These are the activations of a small neural network, seen along a few directions. Each row is one input.
Each table varies a few parts of the input and shows all the possible inputs, shuffled.
A made-up example of a description, with smaller parts first: values(3) and (point or line(9) or (ring(5) and line(6))).
Shared parts are said once, and a part with two or three values counts as separate values.

Other details of the inputs shift rows strongly along three fixed directions, in all tables alike. That doesn't count.

Table:
x1: [ 13.0,  -8.7,  -2.1,  -7.6,  22.7,   6.0, -14.7,  -1.5,   9.4,   3.4,
   3.8]
x2: [ 17.2,  26.2,   5.4,  13.1, -11.8, -23.1,  15.0,  12.6,  -7.2,   3.4,
  13.6]
x3: [  8.5, -13.7,   7.7,  -5.9,  19.8,  -6.6,  -5.4,  -2.7,   0.2,  12.7,
  18.7]
x4: [-97.7,  22.1, -72.2,  27.9,   3.8,  23.2,   3.4, -39.6, -52.4,  11.6,
  43.9]
x5: [ 23.8,  28.6, -10.5,  10.5, -13.0,  -4.3,   8.4,   6.1,   0.4,   1.7,
   3.1]
x6: [-20.6, -42.3,  15.7,  17.7, -15.7,  18.0,   6.1, -11.7,  -4.8,  -3.1,
 -28.2]
x7: [ -6.9,  -3.7,  18.2,  36.3, -40.1,   2.8,  20.3,  -0.8,  -7.0,  -8.2,
 -34.1]
x8: [ 13.9,  34.4,  -0.4,   5.5, -16.6,  -8.4,  13.6,   2.0,   3.9,  -1.3,
   5.0]
x9: [ 17.6,  29.2, -11.1,  -1.2, -18.6, -12.7,   6.9,   6.1,  -3.9,  10.0,
  -9.0]
x10: [  7.1,  -6.4,   0.1, -20.8,  15.7,  -0.1, -11.9,  -3.7,   8.3,  10.6,
  -5.2]
x11: [  4.9, -11.3,   2.4, -19.9,  11.5,   7.3,  -1.9,  -7.4,  11.7,   1.9,
   8.6]
x12: [-25.7, -41.3,  20.9,  14.0,  -5.8,  16.2,  -0.2,  -0.1,  -4.4, -10.0,
 -36.8]
x13: [ -4.3,  -6.7,  14.3,  46.5, -39.6,   7.0,  10.6,  13.2, -14.6, -24.0,
 -33.1]
x14: [ -0.9,  -8.8,  -2.7, -13.9,  24.9,   4.3,  -9.8,   3.3,   8.0,  -7.0,
   8.8]
x15: [ 22.6,  27.7, -15.4,  11.0, -11.0,  -6.9,   4.2,   8.3,  -3.2,   2.2,
   2.0]
x16: [-10.8,  -7.6,   4.2, -24.7,   3.6,  -4.4,  -0.6,  -7.0,   5.6,  -5.4,
   6.9]
x17: [  2.4,  -7.6,   1.7, -16.2,  10.4,   1.8,  -5.0, -13.8,   9.2,  10.9,
   2.6]
x18: [ 18.1,  28.1, -13.1,   5.5, -12.9, -11.4,   1.3,  12.0,  -0.2,   7.3,
  -4.6]
x19: [ 17.2,  34.2,  -5.4,  10.9, -10.1,  -6.7,  10.1,   8.3,   1.3,  -5.2,
   4.3]
x20: [11.1, -6.8,  0.5, -5.3, 19.4,  9.5, -9.7, -4.6, 10.4,  3.0,  5.2]
x21: [-22.1, -42.5,  23.3,  15.4,  -9.5,  14.1,  -7.2,  10.4,  -2.5, -19.9,
 -32.7]
x22: [ -5.4, -13.6,  11.0, -15.8,  13.9, -11.0,  -0.9,   5.1,  -2.9,  -4.1,
  23.0]
x23: [ -6.6,  -6.3,   6.4, -22.6,   7.9,   2.1,  -2.1,  -4.7,   8.8, -10.2,
  11.7]
x24: [ -3.6,  -4.7,  -0.9, -15.7,  19.1,  -1.0, -11.4,   8.0,   8.9,  -1.7,
   0.5]
x25: [ 22.3,  32.8,  -4.0,  10.1, -15.9,  -4.2,   7.4,  -4.3,   3.4,   9.6,
   3.1]
x26: [  5.1, -17.8,   5.3, -12.1,  17.4,  -7.4,  -1.0,   2.0,  -1.4,   8.3,
  20.3]
x27: [  8.6,  -7.5,  -0.9, -13.5,  20.6,   1.1, -17.3,   2.4,  12.0,   8.2,
  -2.3]
x28: [ -9.0,  -5.9,   1.6, -29.2,  10.0,  -5.1,  -8.1,   2.0,   2.9,  -4.9,
   0.9]
Each input here is: line(4) and (point or ring(6)).
Q: Changing only the line(4) part turns x13 into x1. The same change can be made to x23. Which row results?
A: x25
Q: Change only the line(4) part in x12. List by row number the other rows that result.
A: x9, x10, x28
Q: Change only the ring(6) part in x15. List by row number the other rows that result.
A: x5, x6, x9, x11, x18

Table:
x29: [ 77.0,   8.7,  36.4, -24.2,   0.4, -22.5,   3.2,  26.2,  37.6,  -3.3,
  -9.9]
x30: [-4.2, -9.2, 10.4,  6.1,  0.2,  3.5,  7.0, -3.1, -0.2,  1.2, -4.0]
x31: [  7.3, -14.7,   2.3,   8.9,   2.7,   7.1,   0.8,  -6.7,  -0.7,   6.0,
  -4.7]
x32: [  4.3, -15.8,   3.0,   9.8,   3.2,   4.5,  -1.2,   3.6,  -2.5,  -2.1,
  -3.9]
x33: [-3.5, -7.9,  1.8,  7.1,  0.9,  7.5, -2.8,  5.7,  1.7, -8.0, -5.2]
x34: [-5.7, -5.3,  7.8,  5.2, -0.6,  6.4,  2.3, -5.2,  4.0, -4.5, -7.9]
x35: [-6.6, -9.1, 11.8,  6.7,  0.7, -1.1,  1.8,  1.7, -3.6,  0.1, -3.6]
x36: [ 4.7, -9.0,  1.0,  8.7, -0.6, 14.1, -3.2, -7.3,  2.5,  1.9, -8.4]
x37: [  3.3, -12.8,   2.5,  12.3,   1.2,   2.2,  -4.3,  -2.3,  -4.9,   6.2,
  -4.2]
x38: [-16.4,  -5.5,   3.5,   3.9, -11.7,  -0.8,   0.5,  -3.6,  -7.0,  -7.4,
  -3.0]
x39: [ -6.1,  51.3, -22.8,  20.4, -20.1, -14.2,   9.1,  -2.5, -16.2,   7.4,
   9.9]
x40: [ 2.3, -9.1,  2.7,  9.6,  0.0,  9.0, -8.9, -2.1, -1.3,  1.6, -7.9]
x41: [ -5.0, -12.7,  11.8,   2.2,   4.5,   0.8,   3.9,   7.4,  -1.2,  -8.3,
  -2.5]
x42: [ 3.5, -9.8,  6.5,  4.5,  0.8,  9.9, -2.1, -3.1,  8.9, -0.3, -8.6]
x43: [ -7.1,  -6.9,   7.4,   3.0,   2.2,   3.3,   0.2,   5.4,   0.9, -13.8,
  -5.7]
x44: [-0.6, -9.2,  7.3,  7.5, -0.2,  5.3, -7.1,  1.9,  3.4, -0.7, -8.8]
x45: [-27.8,  -4.3, -31.5, -38.3,  36.5,   7.3, -15.9, -10.8,   1.0,   7.6,
  19.7]
x46: [ 25.6,  26.3, -19.1, -58.9,  31.2, -12.2, -12.4,  -2.2,  25.0,  14.9,
  19.3]
x47: [ -9.9,  40.6, -20.3,  12.2, -25.3, -16.6,  14.3,  -2.8, -21.8,   9.5,
  17.3]
x48: [ -7.0, -11.9,  10.6,  -1.7,  -9.3,   1.0,   8.4,  -3.4,  -2.3,  -2.4,
  -1.3]
x49: [-26.3,  -5.8, -26.4, -38.2,  36.0,   5.5, -20.7, -15.4,   2.2,  15.1,
  16.2]
x50: [ -4.4, -11.1,   1.5,  10.5,   1.5,   2.2,   2.1,   4.9,  -3.2,  -1.9,
  -0.9]
x51: [ -6.1,  36.5, -17.8,   8.7, -23.4, -15.3,  16.6,   3.5, -18.8,   1.2,
  16.2]
x52: [-14.4,  -5.8,   2.8,   2.3, -12.2,   3.6,   5.3,  -8.3,  -2.9,  -6.5,
  -3.2]
x53: [ 31.4,  35.2,  -8.3,   5.7, -12.5,  -9.0,   2.8,  12.6,   1.9,  -1.1,
   2.7]
x54: [  0.3, -12.8,   7.1,   8.9,   2.0,  -0.9,  -2.4,   1.4,  -0.9,   4.7,
  -3.7]
x55: [ -8.4, -10.0,   7.9,  -3.0,  -8.3,  -0.5,   2.6,   4.4,  -1.3, -16.9,
  -3.7]
Q: Changing only one part turns x50 into x54. The same change can be made to x43. Which row results?
A: x39
Q: Describe the family of inputs behind these rows.
A: values(3) and (point or (values(2) and line(4)))
Q: List by row number the other rows that have the values(3) part in common with x31.
A: x29, x30, x34, x36, x42, x46, x48, x52
Q: Change only the values(2) part in x32. List by row number the other rows that result.
A: x53
Q: Change only the values(3) part in x38. List by row number the other rows that result.
A: x52, x55
